Each row has a name. After each piece below comes the name of the row it's from. Each question is about the rows just above it.

| 132 |  70 | 138 |  78 |  81 | : N
| 122 |  81 | 156 |  64 |  69 | : Y
|  26 | 153 |   5 | 188 | 166 | : B
| 103 |  92 | 130 | 116 |  95 | : K
asked: | 132 |  70 | 138 |  78 |  81 | -> N
asked: | 103 |  92 | 130 | 116 |  95 | -> K
asked: | 122 |  81 | 156 |  64 |  69 | -> Y

|  87 | 102 | 133 | 139 |  68 | 112 | 125 | 120 | 123 |  70 | 115 |  49 |  98 | 128 | 150 |  79 | 178 |  69 |  60 |  87 | 116 | : Q
|  70 |  82 | 139 | 126 |  74 |  96 |  87 |  91 | 141 |  71 | 117 |  40 | 101 | 123 | 110 |  81 | 159 |  82 |  64 |  96 | 103 | : L
|  70 |  82 | 139 | 126 |  74 |  96 |  87 |  91 | 141 |  71 | 117 |  40 |  97 | 111 | 104 |  80 | 162 |  82 |  67 |  94 |  99 | : G
|  87 | 101 | 130 | 137 |  68 | 111 | 126 | 122 | 122 |  74 | 115 |  49 |  94 | 128 | 151 |  80 | 182 |  69 |  62 |  86 | 120 | : V
|  75 |  79 | 134 | 120 |  73 |  74 |  97 |  95 | 134 |  76 | 120 |  39 |  97 |  97 | 116 |  80 | 177 |  80 |  63 |  90 |  90 | : C
|  75 |  81 | 138 | 121 |  75 |  96 |  95 |  91 | 142 |  77 | 121 |  38 |  99 | 112 | 119 |  85 | 173 |  80 |  59 |  93 |  94 | : H
Where do |  75 |  81 | 138 | 121 |  75 |  96 |  95 |  91 | 142 |  77 | 121 |  38 |  99 | 112 | 119 |  85 | 173 |  80 |  59 |  93 |  94 | appear? -> H
|  87 | 102 | 133 | 139 |  68 | 112 | 125 | 120 | 123 |  70 | 115 |  49 |  98 | 128 | 150 |  79 | 178 |  69 |  60 |  87 | 116 | is in which row? -> Q
Which row holds |  75 |  79 | 134 | 120 |  73 |  74 |  97 |  95 | 134 |  76 | 120 |  39 |  97 |  97 | 116 |  80 | 177 |  80 |  63 |  90 |  90 |? -> C
asked: |  87 | 101 | 130 | 137 |  68 | 111 | 126 | 122 | 122 |  74 | 115 |  49 |  94 | 128 | 151 |  80 | 182 |  69 |  62 |  86 | 120 | -> V

| 100 | 151 | 148 |  35 |  83 |  34 | 140 | 105 | 105 | = P
| 131 | 125 |  53 | 143 |  60 |  84 | 150 | 104 | 118 | = T
| 116 |  94 |  76 |  90 | 120 |   1 |  99 |  77 | 132 | = E
| 169 | 125 |  20 |  85 |   1 | 113 |  78 | 139 | 103 | = R
|  73 |  93 |  30 | 117 | 102 | 100 |  98 | 111 |  54 | = M
| 131 | 125 |  98 | 143 |  60 |  84 | 150 | 104 | 118 | = A
|  85 | 114 |  92 |  40 |  59 |  59 | 112 |  89 | 152 | = Z
| 169 | 125 |  20 |  85 | 142 |  43 |  24 | 139 | 157 | = X
|  93 | 105 | 117 |  37 | 179 | 155 | 119 |  57 |  93 | = J
| 131 | 125 |  53 | 143 |  60 | 119 |  82 |  61 |  86 | = U
The row with | 169 | 125 |  20 |  85 | 142 |  43 |  24 | 139 | 157 | is -> X
asked: | 131 | 125 |  53 | 143 |  60 | 119 |  82 |  61 |  86 | -> U
|  93 | 105 | 117 |  37 | 179 | 155 | 119 |  57 |  93 | is in which row? -> J
asked: | 100 | 151 | 148 |  35 |  83 |  34 | 140 | 105 | 105 | -> P

| 126 |  41 |  98 | 117 | 118 |  96 | 133 |  99 |  73 |  85 |  93 |  57 | 127 | 138 | 106 |  69 | 107 |  83 |  98 |  76 |  95 | 130 |  65 |  96 |  39 | 140 |  80 | 102 |  35 |  48 |  79 |  38 |  93 | 136 | 152 | = F
|  76 | 147 |  53 | 123 |  70 | 105 |  94 | 112 |  43 |  74 | 136 | 102 | 157 | 111 |  98 |  91 | 140 | 118 | 106 | 104 |  76 |  91 | 137 |  45 |  56 |  59 |  87 | 160 |  90 | 101 | 148 |  72 |  81 |  89 |  88 | = W
|  59 |  83 |  87 |  66 | 104 |  64 | 133 | 115 | 138 |  60 | 107 | 109 |  36 | 113 |  87 |  98 |  89 | 130 |  60 | 101 |  80 | 153 |  57 | 103 | 133 |  63 |  70 |  10 | 124 |  94 | 111 | 134 | 124 | 110 |  75 | = S
| 132 | 134 |  96 |  86 |  75 |  67 | 127 |  54 | 114 | 106 | 147 |  71 |  96 |  56 |  73 | 115 |  64 | 121 |  81 | 119 | 122 |  82 | 134 | 136 | 123 | 118 | 181 |  91 |  69 | 103 | 131 | 151 |  45 |  81 |  86 | = D
asked: | 132 | 134 |  96 |  86 |  75 |  67 | 127 |  54 | 114 | 106 | 147 |  71 |  96 |  56 |  73 | 115 |  64 | 121 |  81 | 119 | 122 |  82 | 134 | 136 | 123 | 118 | 181 |  91 |  69 | 103 | 131 | 151 |  45 |  81 |  86 | -> D
asked: |  76 | 147 |  53 | 123 |  70 | 105 |  94 | 112 |  43 |  74 | 136 | 102 | 157 | 111 |  98 |  91 | 140 | 118 | 106 | 104 |  76 |  91 | 137 |  45 |  56 |  59 |  87 | 160 |  90 | 101 | 148 |  72 |  81 |  89 |  88 | -> W

